A small network was shown many inputs. Here are its activations along a few directions, one row for each input.
Each table varies a few parts of the input and shows all the possible inputs, shuffled.
Descriptions start from the smaller parts, as in this example, which fits no table here: line(4) and (point or line(11) or (values(3) and ring(5))).
Shared parts are said once, and a part with two or three values counts as separate values.

Rows:
r1: [ 10.8  27.6  15.8  16.2 -21.1  -0.5 -34.9 -16.5  12.7   0.8  15.6 -21.7
   3.5  -7.4]
r2: [  5.4 -29.1  15.3 -27.6  17.6  10.3  -1.9  29.9  -9.9  -9.2 -21.6  -8.8
 -24.1  26.8]
r3: [ 13.9   0.0  21.7  -2.6   9.6 -15.5   6.1  -4.6 -10.1 -16.0  -3.7  -1.0
   9.0  28.3]
r4: [ -7.3  27.1  11.2   9.6 -14.5  17.9 -28.0 -28.3  14.7  -8.5  18.9 -18.7
  -6.4  -7.8]
r5: [-55.6 -24.7 -12.4  20.8 -56.7   3.7 -28.2  18.2 -24.1 -16.2  48.1  15.4
  53.0 -90.8]
r6: [  4.2 -29.2  -1.0 -23.8  18.8   7.7   6.2  30.1 -12.3   6.4 -24.1 -14.8
 -32.9  21.9]
r7: [  8.1  28.0 -14.3   7.0   0.8  22.1  -0.5 -36.7   6.5  11.4  19.4  -4.8
  -2.6 -21.3]
r8: [-68.2 -23.8 -18.5  18.4 -51.9  -7.2  -1.6  32.2 -17.0 -12.2  28.5  29.2
  59.1 -68.3]
r9: [-39.4 -84.1 -10.0  -4.1 -24.5  -0.8   8.3  83.8 -45.6 -24.7  10.7  38.0
  23.8 -51.3]
r10: [ 10.2  -4.5   9.7  -8.2  -1.4 -18.3  -5.7   4.3   8.0 -16.8  -2.7  -5.7
  -2.6  32.4]
r11: [ 10.7  -4.2 -27.9  -6.8  22.0  -9.2  21.6  -7.0   3.6   1.1  -5.3   2.6
  -7.4  13.5]
r12: [  5.7 -30.7  -7.8 -28.8  27.4  15.0  15.9  21.8 -14.5  10.4 -25.4  -4.8
 -31.7  15.1]
r13: [-14.6  24.9 -22.3   3.3  -0.3  21.4  10.7 -19.5  16.6  12.2  -2.2  -2.4
  -0.6   6.2]
r14: [ -5.5  32.7  13.5   7.4 -15.6 -10.1 -10.3 -10.7   7.4   2.0  -2.4  -9.8
   8.4  15.7]
r15: [ 14.9 -20.8  18.0 -22.4  17.7  -8.2 -13.0  34.5 -19.8 -10.7 -26.7  -2.9
 -21.0  27.2]
r16: [-14.7  25.9   7.3   6.9 -11.3   2.1  -5.3  -9.8  27.1   1.7  -3.0 -11.1
   0.1   9.7]
r17: [ -7.1  -3.9   4.7 -15.2   2.5   0.5   3.7  -6.2   3.5 -20.4  -3.5 -11.0
  -5.7  31.0]
r18: [-19.1  30.3  -9.3   2.4 -11.3  13.7   4.5 -16.1  19.2   7.0  -3.8  -9.5
  -5.7   8.2]
r19: [ 21.6 -31.4 -10.4 -24.1  30.9   1.7  18.4  22.8  -7.7  15.9 -23.9   6.1
 -27.8   7.5]
r20: [ 31.7 -28.4  -2.1 -15.0  34.7  -7.1  10.1  27.5 -12.4   7.6 -26.8  13.2
 -17.4  10.7]
r21: [-53.9 -58.3 -20.3   5.1 -36.3 -15.1  12.6  44.8 -33.2 -34.9  25.4  26.4
  49.8 -52.1]
r22: [ 18.6  21.7  -2.2  24.3  -5.0   3.0 -13.4 -32.4  12.8  21.4  17.6   2.4
  -1.8 -20.1]
r23: [ 29.8 -33.3  20.5 -11.9  28.2  -6.2   3.1  26.3  -7.7  10.0 -23.6  14.2
 -12.7  16.5]
r24: [ 17.2  -4.0  -7.5  -1.9  17.1 -15.2  21.5 -14.3 -14.9   1.8 -11.8   2.2
   2.7  16.6]
r25: [ -0.9  30.1 -24.7   8.2   6.7  -2.9  14.8 -17.6  22.1  18.5   0.2   7.6
  -2.6  -5.0]
r26: [  4.0  37.2  21.1  15.6  -5.1 -14.9  -3.5 -11.9   6.8  -2.7  -1.2   4.1
  10.6   9.8]
r27: [  1.6  24.4 -15.7  10.2  -3.4  24.5  -7.0 -26.5  19.6   9.9  13.2 -19.9
  -6.6 -22.8]
r28: [  3.1  29.0  -1.6  13.4   2.6  -2.1  15.4 -27.0   6.1  16.4  -7.5  11.3
   6.3  -3.5]
r29: [ 13.8  30.4  28.9  22.2 -10.6  -4.4 -23.4 -25.4   1.1   3.7  22.1 -13.1
   7.3  -9.4]
r30: [ 22.4  26.0  11.2  23.5  -7.7  -0.9 -21.8 -28.0  13.2  13.9  19.1   1.2
   5.3 -16.7]
r31: [ 21.5  -5.4   7.5  -3.3  10.0 -16.1   9.5  -9.8   2.6  -1.1  -4.6  11.5
   5.0  20.2]
r32: [ -5.7  -3.7 -25.4 -11.8  19.0   2.3  18.2  -8.6  -0.2  -5.7  -7.1  -7.9
 -13.1  18.8]
r33: [ -4.9  24.2  -7.2  14.3 -17.4  22.8 -18.4 -25.1  11.5   9.6  17.9 -26.4
  -9.3  -7.6]
r34: [ -7.1  -6.3  -4.4 -16.7   5.7  -1.4  17.3  -5.6  13.6  -6.8  -7.3 -16.1
 -12.1  20.1]
r35: [ 26.9 -26.7  27.5 -17.5  22.2  -7.1  -8.5  34.4  -6.5  -3.9 -14.4  15.1
 -14.4  27.0]
r36: [  7.9  32.9  11.2  12.5   0.6  -5.3   7.4 -22.7   7.1   7.8  -4.1   9.9
  14.7   0.7]
Describe the family of inputs behind these rows. -> line(4) and (point or ring(8))
Changing only the line(4) part turns r26 into r35. The same change can be made to r18. Which row results? -> r6
Which other rows does r17 become when the ring(8) part takes its other values? List them by row number. -> r3, r10, r11, r24, r31, r32, r34
Which other rows does r29 become when the ring(8) part takes its other values? List them by row number. -> r1, r4, r7, r22, r27, r30, r33
Which other rows does r21 become when the line(4) part takes its other values? List them by row number. -> r5, r8, r9

Rows:
r37: [-11.0  34.9  -0.7  16.1 -24.7  16.2 -27.4 -10.3   9.3  -3.2   7.3 -20.6
   1.2  -8.9]
r38: [ 22.1  17.8 -17.7   5.7   2.3  -4.6  17.2 -27.6  -2.7  14.5  -0.8  17.0
  20.8   2.1]
r39: [ -6.8 -10.9 -21.2 -19.3  22.3  11.5  22.1  11.1  19.1  17.3 -24.3 -17.3
 -27.7  13.3]
r40: [ 32.2 -21.6  -3.4 -22.1  27.9  -7.4  19.7  -0.4  -4.0  15.0 -11.6  17.6
  -7.3  29.6]
r41: [-21.3  29.5 -16.4   1.8 -14.5  15.7 -16.6 -20.3  22.3  12.0  14.1 -10.8
 -10.1 -11.6]
r42: [ 13.1 -13.7  22.2  -9.3  21.9 -19.4   2.8  11.3  -5.8  -3.5 -23.2   7.1
   3.8  42.4]
r43: [  9.4   3.7   7.7  -7.9   4.0   5.0 -18.8  26.3   5.3 -11.4  -7.7 -22.7
 -30.2  10.0]
r44: [ 16.2 -22.5  35.7  -2.7   0.8 -21.6 -17.5   5.3  -4.4  -7.7 -11.9  -4.4
  -2.7  36.0]
r45: [ 20.9  22.9  25.3  20.0  -4.6 -11.9 -18.0 -23.4  -9.5 -12.6  17.8   9.4
  19.6  -6.8]
r46: [ 30.5  -4.8  36.9  -5.9   7.1  -0.6 -19.7  15.3  -8.7 -17.6  -3.6 -12.3
 -18.4   3.2]
r47: [-54.0 -26.9 -19.8  18.6 -38.2  -5.3   4.4  34.4 -32.7 -21.6  39.2  31.3
  47.4 -81.3]
r48: [  2.5  10.5 -23.1  13.8  15.0   9.7  26.7 -29.3  13.0  25.6   4.6   6.1
   7.1  -6.8]
r49: [-19.3  21.4 -34.5  -0.1  -1.6  10.8  14.6 -28.5  23.1  11.4  -1.9 -13.0
  -3.2 -14.4]
r50: [ 20.3 -18.8 -14.0 -11.7  30.9  12.5  39.3   1.7   1.6  10.0 -23.2   0.4
 -16.9  16.1]
r51: [-44.5 -75.7  -9.3  -9.2 -23.4  -3.5  -0.1  61.1 -32.5 -10.8  11.3  25.3
  26.0 -43.0]
r52: [ -8.8   4.7  -9.8 -21.6   2.9  13.6  -7.6  17.1   4.3   5.7 -13.9 -16.1
 -38.5  14.8]
r53: [ -5.7  30.1  28.8  20.3 -26.4   3.0 -29.2 -17.4   3.7 -16.7   8.7 -10.6
  11.3  -6.2]
r54: [  4.3  19.4  13.4  13.5  -1.7 -23.7   8.1 -26.4  -1.5  -6.5  19.1  13.6
  17.6  11.5]
Changing only one part turns r52 into r41. The same change can be made to r39. Which row results? -> r49
Describe the family of inputs behind these rows. -> values(2) and (point or ring(8))
Which other rows does r40 become when the values(2) part takes its other values? List them by row number. -> r38
Which other rows does r48 become when the values(2) part takes its other values? List them by row number. -> r50

Rows:
r55: [ 19.5  25.9  54.0 -11.4  10.2 -34.9 -17.9 -16.2  22.2 -16.9 -14.8 -32.8
 -12.2  77.7]
r56: [ -2.8 -54.8   3.6 -22.1  -1.8  11.3 -32.5  64.5 -28.2  -1.2   0.5   6.8
 -25.4 -41.0]
r57: [  6.4 -34.3 -11.7  23.6 -17.5 -19.2  25.1  -2.3 -27.2  -4.8  26.5  57.0
  49.1 -40.7]
r58: [ 24.8  40.7   7.2  44.4 -18.0 -11.1  -0.1 -63.3   2.5  20.7  26.8  24.7
  40.1 -27.0]
r59: [ 17.5 -49.3  19.4 -28.1  22.1  28.0 -25.1  56.8 -27.5   5.6 -22.4   1.0
 -42.5  -6.7]
r60: [-22.9  58.9  42.5  25.4 -51.7 -20.1 -36.5 -10.6  17.5 -16.4   6.6 -20.6
  36.2  18.1]
r61: [  1.1  39.0 -45.5 -27.7  33.1  23.3  33.1 -37.4  39.7  24.6 -30.1 -14.8
 -50.3  42.3]
r62: [ 11.8 -41.4   0.3   6.8   9.9 -19.2  34.3  28.3 -30.3  11.2  -3.6  63.2
  38.3 -17.2]
r63: [ 37.4  29.7  19.7   9.0   2.1  35.3 -55.6 -24.6  16.5   9.3  25.9 -40.7
 -38.1 -12.2]
r64: [-45.3 -27.7  22.5   8.3 -39.9 -37.3 -14.9  39.1 -10.6 -46.2  13.8   2.9
  42.1  -0.1]
r65: [-63.1  21.8 -67.7  -0.1 -20.5  23.0  30.0 -24.3  11.2  -5.3  27.4 -10.6
  16.0 -53.6]
r66: [-48.2 -41.9 -65.8 -29.8  11.7  17.3  55.7  23.0  -1.6   0.3  -7.1  -1.2
   0.8 -13.9]
r67: [ 49.8 -26.0  16.8 -23.3  36.7  16.5 -26.6  30.7  -8.2  -3.3 -20.6 -26.3
 -57.5   4.2]
r68: [-12.3 -53.7  -0.7  -0.2 -20.6  17.9 -38.5  40.2 -11.4 -14.4  24.0  -3.8
  -4.3 -67.0]
r69: [ 36.1 -34.1   7.7  -5.6  31.6 -14.0  35.1  16.0 -35.8  19.3 -22.0  59.6
  15.4  17.5]
r70: [-37.2 -34.3  33.0  -7.8 -20.1 -32.6  -4.1  66.8 -19.0 -34.2 -15.7  11.8
  27.8  26.9]
r71: [ -7.1 -36.1  38.3 -20.0  -6.2 -40.4   5.1  46.4 -20.9 -28.5 -19.3  -3.0
  -0.2  59.4]
r72: [  5.6  29.1  19.8  25.3 -32.8  34.9 -60.6  -8.6  15.0  18.1  16.5 -27.0
 -18.1 -47.6]
r73: [ 71.1  26.0  17.7   3.6  34.6 -14.3  16.1 -54.7   6.5  17.9  -8.9  33.4
  -7.1  36.0]
r74: [ 44.4  52.5  18.6  40.0  14.6  -9.0   4.1 -63.1   7.3  25.1   2.7  26.8
  14.4   4.1]
r75: [ 15.3   3.0  40.8 -15.6  14.3 -36.1  -8.0  38.6  -0.8 -25.2 -41.0 -11.6
  -9.4  73.1]
r76: [-15.5 -16.9   5.6  15.4 -32.6  30.0 -51.8   3.5  -8.2  -8.9  40.8 -20.8
   4.6 -75.0]
r77: [-49.5  10.5  30.7  24.1 -51.4 -25.4 -26.6   2.5  -6.5 -40.8  31.5 -14.5
  50.8  -8.6]
r78: [ -0.8   2.0 -56.2 -34.0  45.7  13.1  50.3   5.4  18.6  17.1 -40.8 -16.6
 -40.8  34.1]
r79: [-62.9 -20.8 -72.0  -9.3 -17.6  21.6  41.7  14.7   7.5   1.4   4.6   9.9
   9.9 -34.4]
r80: [ -4.0  10.6  -0.4  38.0 -21.4  -9.4   6.4 -26.2 -15.3  10.3  33.5  46.2
  62.3 -52.2]
r81: [ 51.1   3.5  31.8 -17.8  30.6  21.2 -39.2 -12.3  16.7  13.3  -3.8 -39.1
 -60.6  10.5]
r82: [-28.6 -27.7 -55.7 -40.9  31.5  24.3  55.2  21.7  -4.9  17.7 -33.9   2.3
 -23.5  21.8]
r83: [  4.2  54.0  44.3  15.6 -17.0 -21.8 -31.8 -27.6  22.2 -22.0  16.0 -34.6
   9.4  54.3]
r84: [ 61.8 -16.1  14.0   2.0  43.9 -24.2  39.7 -12.7 -14.4  17.5 -17.0  31.7
  -4.7  30.0]
r85: [-39.9  57.5 -60.3   5.7 -19.5  28.2  13.8 -45.8  33.8  24.3   4.5 -22.2
   4.9 -21.0]
r86: [-17.6  50.3 -52.3   6.7  16.1  23.2  23.8 -68.5  33.7  14.3  -0.6 -37.1
 -27.6   8.5]
Describe the family of inputs behind these rows. -> values(4) and ring(8)
Changing only the values(4) part turns r63 into r86. The same change can be made to r76. Which row results? -> r65
Which other rows does r72 become when the values(4) part takes its other values? List them by row number. -> r58, r60, r85
Which other rows does r79 become when the values(4) part takes its other values? List them by row number. -> r57, r64, r68
